Each row below holds a small network's activations on one input, seen along a few directions.
In each table, some parts of the input vary, and every possible input appears once, in random order.
A made-up example of a description, with smaller parts first: one of 3 separate values, together with either a single point or one of 9 places along a line or (one of 4 places along a line, together with one of 5 places around a ring).
Shared parts are said once, and a part with two or three values counts as separate values.
In the rows, zero is written as 128.

Other details of the inputs shift rows strongly along two fixed directions, in all tables alike. That doesn't count.
These rows show it; all are for the same input, with only those details redrawn:
[127 122 131 133 130 133 133 136 134 124 148 122 121 125]
[120 137  82  74 143 140  94 103 127 145  89 104 186 133]
[161  99  97 191  29 166  49 122  60 177  89 213 100 153]
[127 122 131 133 130 133 133 135 134 124 148 122 121 125]

Rows:
R1: [124 129 142 144 133 122 148 117 125 115 116 137 128 122]
R2: [125 142 139 139 127 105 148 115 124 106 129 138 124 117]
R3: [132 139 132 136 135 130 141 140 126 132 140 123 118 120]
R4: [126 130 145 125 136 120 137 133 130 131 138 132 114 132]
R5: [142 151 136 134 120 103 148 135 139 119 123 127 115 130]
R6: [123 122 147 127 135 115 132 135 128 126 137 129 116 132]
R7: [127 122 131 133 130 133 133 135 134 124 148 122 121 125]
R8: [124 143  90  78 144 140  94 107 124 143  89 103 186 128]
R9: [116 112 145 122 129 121 127 129 140 124 144 133 116 133]
R10: [121 119 149 124 131 120 126 131 136 122 141 131 118 128]
R11: [130 131 135 137 134 127 137 142 124 128 140 119 121 122]
R12: [129 128 140 142 137 126 157 128 132 114 117 136 123 125]
R13: [131 138 141 141 131 117 156 135 140 114 119 127 113 129]
What is each input in this table made of?
Answer: either one of 5 places along a line or (one of 2 separate values, together with one of 4 places along a line)

Rows:
R14: [129 140 131 117 147 122 148 137 145 124 142 107 130 124]
R15: [116 149  46  31 151 149  55  84 112 168  45  93 235 138]
R16: [125 133 127 115 146 124 146 135 146 123 146 107 129 128]
R17: [121 133 137 124 150 117 153 126 138 109 132 113 136 121]
R18: [129 117 131 138 113 131 120 124 122 132 123 149 114 137]
R19: [129 144 129 121 147 118 152 136 141 121 137 107 131 122]
R20: [132 121 130 136 111 131 113 136 120 133 127 136 120 132]
R21: [122 126 134 115 147 126 136 139 142 116 147 105 134 122]
R22: [124 142 128 115 138 114 139 127 142 113 153 106 131 119]
R23: [132 123 134 130 119 125 115 131 119 140 128 138 117 135]
R24: [132 131 124 132 107 119 111 117 116 130 128 150 125 128]
R25: [124 141 136 116 150 114 153 132 139 119 133 115 129 123]
R26: [120 128 130 117 144 125 145 132 149 115 142 107 132 123]
R27: [124 117 122 134 121 141 117 120 117 137 128 140 127 130]
R28: [132 130 131 142 114 123 127 125 116 129 110 149 118 133]
R29: [138 123 124 143 114 139 121 130 122 130 125 137 124 128]
R30: [114 126 140 114 153 125 137 131 137 123 149 109 133 121]
R31: [128 112 127 141 114 135 118 122 120 130 128 146 123 133]
R32: [137 127 126 133 116 129 116 138 121 140 132 132 119 135]
R33: [136 132 125 146 112 128 127 129 118 129 116 136 123 127]
R34: [130 119 117 138 119 144 119 130 121 136 134 135 125 127]
R35: [134 124 131 139 112 130 115 137 121 135 128 137 115 134]
R36: [116 123 142 114 150 120 137 130 141 116 144 111 134 124]
R37: [135 128 128 131 117 129 122 128 120 138 119 145 121 133]
R38: [127 115 131 140 110 130 119 122 122 131 124 149 118 134]
R39: [119 136 134 123 152 124 153 126 133 116 137 112 134 118]
R40: [137 130 127 141 112 133 122 131 124 134 121 139 118 132]
R41: [119 136 140 121 147 111 154 126 140 110 127 115 133 121]
R42: [136 127 128 143 110 134 121 131 123 132 121 138 121 129]
R43: [121 134 142 114 149 118 147 128 146 116 132 117 129 125]
R44: [125 139 128 126 151 128 151 133 137 119 140 106 134 114]
R45: [130 125 124 135 120 140 118 122 114 137 120 142 129 129]
R46: [132 123 122 139 112 135 121 130 125 134 125 139 117 135]
R47: [117 129 145 111 150 115 138 131 144 119 139 113 126 127]
R48: [132 123 134 140 110 128 119 123 120 131 115 149 122 133]
R49: [135 127 120 139 120 143 120 130 120 137 127 134 127 124]
R50: [136 134 126 146 114 128 129 132 120 131 118 138 118 129]
R51: [138 128 121 147 116 133 126 128 117 127 119 135 126 126]
R52: [131 121 126 131 117 130 122 126 122 137 127 143 118 136]
R53: [128 117 138 137 113 124 112 128 119 134 125 145 119 133]
R54: [122 123 128 119 146 130 144 133 147 114 145 107 134 122]
R55: [133 120 129 140 114 134 118 122 118 130 118 146 127 132]
The inputs of R26 and R38 match in every part but one. If R40 is changed in the same way as R26 into R38, which row does it become?
Answer: R43
The inputs of R24 and R22 match in every part but one. If R45 is changed in the same way as R24 into R22, which row does it become?
Answer: R49
What is each input in this table made of?
Answer: one of 2 separate values, together with either a single point or (one of 4 places along a line, together with one of 5 places along a line)
Which other rows does R33 become when the place on the line of 4 takes its other values? List them by row number.
Answer: R20, R26, R42
A walk changes only the place on the line of 5. It starts at R19 and steps to R50. List the rest of the walk in order.
Answer: R33, R51, R44
Which other rows does R23 become when the place on the line of 5 takes its other values? List them by row number.
Answer: R30, R36, R47, R53
